A small network was trained on invented records. Each row is its activation on one of them, seen along a few directions.
Here are examples, each followed by its value of one field, F.
The word absent means that the record has no F.
The largest differences between rows may come from other fields.
In the rows, 500 means zero.
Strong random noise was added to every row along 19 fixed directions; ignore it. To show where, here is one row again and again, with new noise each time:
[415 588 479 431 485 477 602 636 567 673 560 503 694 544 409 627 298 434
 352 526 438 560 476 536 494 404 474 403 397 561 599 540 567 429 492 637
 337 649 349 559 531 514 542]
[587 294 419 500 635 221 440 364 502 591 502 490 554 348 538 304 553 355
 370 541 416 539 615 801 435 370 635 607 530 402 338 840 519 705 473 391
 485 524 373 489 450 565 441]
[662 329 587 671 774 531 636 583 411 635 532 401 406 784 621 425 681 268
 708 266 452 354 608 634 386 381 653 404 375 565 374 350 565 466 404 516
 435 536 510 654 372 508 555]
[231 736 350 601 474 354 533 261 395 428 447 510 435 333 651 197 777 483
 486 396 664 571 518 208 522 463 466 725 475 714 411 359 684 440 327 714
 461 760 688 496 449 687 218]
[396 529 375 590 629 414 309 737 628 380 529 512 376 388 770 597 365 439
 361 330 673 526 516 415 785 496 385 428 489 506 626 526 435 551 470 501
 566 683 412 445 551 398 500]
[510 572 648 815  60 611 671 237 297 750 606 308 593 407 414 173 525 408
 574 489 476 316 427 512 208 687 608 856 270 544 688 608 630 265 515 418
 450 387 416 424 414 648 598]
[435 364 484 666 359 456 344 688 385 415 497 222 483 374 429 516 446 314
 623 529 492 545 470 481 352 554 530 541 612 231 434 585 562 407 558 405
 691 250 436 589 483 693 712]
[360 659 370 391 442 541 657 481 419 396 399 523 587 671 438 728 543 650
 564 475 503 541 541 390 546 602 672 646 556 490 499 333 489 449 585 599
 524 615 562 379 638 429 464]
[809 470 528 410 585 456 280 479 663 506 495 715 422  62 480 353 491 430
 434 447 440 198 417 759 606 425 336 599 378 517 713 670 444 517 514 328
 397 499 335 485 538 332 617]
[306 740 664 460 477 580 589 504 469 532 301 594 538 505 316 554 540 623
 663 396 342 403 433 722 470 363 746 742 492 590 613 616 619 558 437 755
 256 305 355 176 793 651 604]
[291 687 675 637 292 714 446 577 613 587 580 518 552 263 459 453 265 483
 352 430 588 315 305 458 550 521 366 656 409 532 842 684 482 444 492 519
 341 489 330 359 495 433 559]
[429 464 409 569 520 555 520 401 341 610 465 478 299 549 572 568 532 559
 528 586 597 278 619 436 442 519 587 746 415 485 545 326 483 509 549 410
 495 615 595 512 425 212 323]
[452 525 401 476 706 384 617 397 441 605 462 705 582 501 510 454 489 709
 393 581 468 513 516 637 590 411 595 814 350 626 570 819 598 522 617 412
 318 497 219 329 716 438 513]
[626 664 591 615 512 404 606 436 674 394 779 680 366 468 554 315 590 208
 327 416 947 446 384 468 546 325 270 203 474 532 510 335 558 524 533 764
 523 450 148 540 576 820 405]
[364 600 381 566 482 361 674 586 452 387 630 470 674 542 634 389 416 485
 527 479 381 759 492 437 451 364 587 427 258 686 375 502 712 322 517 648
 562 571 526 439 608 636 676]
[733 332 651 529 433 522 599 522 511 565 501 346 692 547 311 316 453 590
 500 685 424 834 370 513 465 602 185 287 497 491 484 744 598 460 317 303
 496 324 333 584 460 716 515]
[510 634 446 431 299 608 489 582 523 532 320 405 616 329 239 588 508 437
 597 346 419 485 313 462 500 691 510 712 610 355 739 456 516 331 506 554
 424 412 430 507 696 615 705]
[370 628 490 473 215 415 652 226 342 155 533 495 629 454 491 466 645 567
 511 626 608 527 651 428 451 574 602 628 564 453 289 468 502 548 493 492
 765 674 580 261 381 489 248]
[308 581 818 697 465 791 346 654 450 229 460 541 405 484 558 647 518 540
 701 414 441 207 553 402 432 451 444 410 561 542 412 558 468 552 494 456
 582 371 637 477 226 390 517]
[633 414 526 461 536 563 426 559 441 692 320 328 186 696 450 540 551 679
 703 663 460 566 503 497 460 514 406 342 476 547 555 143 542 532 245 558
 448 365 693 609 583 508 372]
[618 360 506 408 693 441 472 584 380 539 455 543 408 477 253 672 494 424
 555 646 623 304 579 570 452 364 412 565 607 330 429 502 551 563 643 399
 391 484 304 537 448 403 415]

[724 494 486 768 449 622 736 608 386 457 610 671 369 623 621 806 366 242
 640 457 375 298 673 452 216 395 506 261 179 555 432 323 624 386 845 474
 689 360 396 721 446 272 759] => f8
[672 479 590 353 127 611 334 702 579 505 443 242 743 246 176 689 365 343
 456 502 530 473 379 429 602 843 165 380 704 221 781 483 360 309 336 317
 581 639 381 670 322 507 549] => f7
[254 314 294 614 625 450 508 617 414 682 542 247 554 485 671 417 334 351
 458 416 410 628 561 325 412 429 581 638 450 502 369 537 584 475 464 449
 435 786 806 629 275 288 451] => f2
[774 454 339 509 400 260 391 411 562 727 512 493 390 534 430 518 377 478
 402 491 531 588 493 582 461 645 567 467 648 407 544 578 468 632 767 565
 423 344 438 422 708 733 578] => f6
[559 536 553 495 507 555 388 511 701 475 565 474 530 383 553 305 570 395
 438 204 608 374 316 653 707 621 600 639 562 425 734 571 310 495 454 498
 447 510 390 342 614 575 664] => f7
[534 444 542 528 579 652 598 733 488 469 477 411 342 430 382 402 288 466
 755 460 419 651 324 356 416 306 312 391 365 565 489 285 715 466 457 587
 363 394 716 339 593 385 634] => absent
[748 613 290 385 481 393 713 593 609 173 531 612 550 550 591 714 497 389
 476 273 660 684 535 410 767 631 409 285 472 462 549 218 458 441 553 574
 733 753 369 364 733 405 540] => f6
[814 480 490 609 393 457 429 497 565 773 370 487 293 539 567 661 576 364
 442 500 483 444 579 729 503 648 450 322 380 455 796 411 448 482 359 502
 595 286 138 793 691 660 587] => f8
[696 380 426 306 588 478 275 447 732 843 346 452 529 559 484 476 478 575
 387 395 217 541 493 702 591 650 634 423 633 500 608 578 265 705 382 482
 275 596 744 601 495 488 521] => f2
[572 519 405 402 609 446 358 600 592 672 562 376 503 657 616 393 583 491
 529 314 467 494 462 481 645 590 614 425 456 639 591 274 408 342 404 617
 381 702 706 617 510 636 630] => f7
[854 276 532 361 646 489 680 416 585 607 524 481 668 729 505 371 553 578
 489 536 272 667 536 770 529 534 549 312 368 564 446 555 423 553 337 325
 486 580 505 541 482 401 530] => f1
[768 384 425 523 275 414 448 446 380 481 385 519 485 492 501 884 487 357
 541 648 222 370 846 666 280 619 605 304 455 344 391 486 437 548 612 322
 816 452 477 761 360 360 560] => f5
[289 435 658 357 589 432 254 615 526 395 467 464 560 463 657 638 606 490
 399 724 350 384 751 809 577 293 582 301 433 495 421 578 366 554 102 458
 700 620 424 735 286 432 382] => f6
[414 447 700 442 888 678 552 600 498 373 337 753 515 486 592 536 581 697
 608 584 217 424 559 689 566 190 447 485 272 725 428 720 568 571 276 355
 437 423 440 531 472 204 507] => f4
[706 677 574 609 265 550 506 263 622 225 407 731 322 584 760 731 650 488
 534 139 559 269 684 644 612 759 715 403 667 465 536 418 219 821 584 564
 771 514 548 204 538 365 378] => f3
[197 617 663 663 356 470 486 733 301 311 500 446 467 602 537 899 332 506
 547 655 585 477 763 404 454 380 418 290 486 523 396 517 634 517 471 593
 665 541 337 425 349 508 367] => f9
[529 656 459 503 470 560 454 651 562 400 411 522 624 338 426 571 628 359
 481 321 558 544 381 253 653 656 199 429 550 518 678 417 539 230 389 521
 516 609 350 789 502 658 595] => f9
[420 428 506 458 694 437 183 569 621 480 586 619 263 250 523 417 479 424
 379 655 611 350 426 546 490 237 385 454 599 409 438 561 475 627 564 521
 479 297 467 665 484 532 501] => f1
[551 401 664 279 450 679 577 400 507 549 291 310 535 600 279 401 612 699
 633 581 449 639 445 545 567 613 446 538 663 437 513 387 407 660  90 443
 404 587 741 333 436 413 211] => absent
[326 442 587 556 416 372 491 532 503 403 680 294 698 251 476  71 417 430
 443 572 609 739 286 486 496 387 354 554 510 490 413 742 653 402 307 488
 517 475 457 359 453 735 487] => f5
[724 558 712 504 477 886 858 372 563 252 534 754 593 649 363 560 501 578
 643 381 455 406 400 362 394 550 369 353 511 554 384 418 446 585 716 420
 491 445 660 357 370 201 471] => f4
[522 504 749 659 476 847 544 456 604 671 480 479 625 633 613 191 378 894
 586 425 126 702 302 299 464 638 272 334 345 930 548 701 541 483 301 387
 250 454 958 495 284 406 536] => f1
[653 549 329 230 541 426 455 372 550 474 408 566 351 275 418 482 788 372
 434 590 741 355 456 517 638 504 353 578 508 380 659  70 424 379 299 531
 581 666 406 755 604 433 298] => f4
[409 557 623 458 618 536 621 342 582 787 286 547 669 758 481 570 765 475
 347 384 367 532 618 715 519 516 665 486 615 567 533 668 422 677 169 639
 313 599 325 714 452 687 272] => f9
[429 552 435 456 437 557 661 492 535 606 451 532 383 225 307 337 327 403
 543 657 352 656 276 495 236 186 414 554 331 504 517 368 757 515 480 722
 360 259 593 487 738 473 574] => f3
[625 402 764 417 551 637 528 682 470 303 513 486 507 623 317 633 415 655
 697 648 523 487 450 564 499 426 314 275 570 450 410 494 516 510 495 404
 531 305 440 377 466 433 511] => f5
[353 471 564 633 470 663 730 389 301 421 404 411 688 595 497 461 798 535
 623 509 444 490 476 477 363 617 600 763 482 449 442 566 567 284 367 338
 669 373 392 702 435 506 486] => f8
[346 543 469 498 702 494 628 572 455 559 422 545 339 597 538 495 401 629
 544 592 515 736 506 293 498 251 303 339 408 733 385 332 719 604 358 690
 331 599 689 458 511 413 259] => f3
[655 523 544 512 450 316 581 487 386 569 585 408 465 423 295 283 428 389
 603 477 708 528 473 456 505 423 351 526 458 572 504 426 701 468 506 615
 281 650 423 182 519 695 422] => absent
[370 495 607 642 546 473 284 537 534 617 797 560 471 403 594 360 362 403
 332 517 632 183 487 552 486 382 557 566 406 531 559 726 445 464 726 452
 385 474 370 491 346 546 632] => f2

Here are new rows. What is F for each?
[577 457 486 397 471 706 661 436 681 238 532 597 635 369 512 457 472 391
 449 403 408 596 442 328 462 485 310 307 539 450 341 400 405 619 456 419
 620 727 826 583 249 152 362] => absent
[309 594 554 431 686 307 270 622 445 429 606 560 504 266 508 348 559 424
 457 568 637 376 562 373 608 223 280 440 445 689 402 503 648 381 380 596
 350 795 510 581 258 636 376] => f9
[486 720 504 519  51 625 346 197 656 414 553 646 466 337 677 415 544 696
 342 736 294 497 459 401 341 660 413 283 356 665 567 377 379 437 445 530
 782 342 793 780 426 514 478] => absent
[445 627 644 547 426 509 550 473 337 534 460 611 434 650 482 589 527 725
 655 753 311 457 619 616 349 356 582 438 235 732 491 511 676 404 485 594
 507 225 378 486 636 638 604] => absent
[404 546 602 706 526 826 799 430 568 643 304 552 475 875 629 633 605 609
 489 401 377 691 473 469 448 608 571 421 459 564 584 545 470 636 329 543
 528 238 400 673 635 508 452] => f8
[655 455 501 439 599 475 647 445 407 376 399 622 468 586 445 678 697 435
 608 634 456 510 645 492 352 377 364 257 510 505 268 310 610 488 448 514
 638 449 461 817 415 471 352] => f5
[374 571 511 335 603 430 262 735 403 371 487 544 323 335 427 539 413 718
 713 748 462 392 443 539 529 232 471 551 372 594 506 356 643 342 542 585
 455 323 562 376 684 503 673] => f8
[329 676 443 335 421 392 277 594 451 477 440 403 657 428 340 526 694 504
 570 474 504 423 420 484 580 592 634 664 629 460 597 417 493 199 456 653
 461 499 443 618 619 879 678] => absent
[106 424 599 630 669 611 666 757 413 541 594 312 352 611 579 549 280 477
 420 577 888 534 479 469 705 297 439 644 365 412 690 449 553 554 276 502
 435 629 188 222 576 247 313] => f1
[644 449 448 577 479 453 498 411 377 526 408 471 348 776 553 658 646 669
 550 605 627 564 642 445 547 735 512 459 576 457 493 434 443 532 555 392
 655 363 389 557 573 619 412] => f8
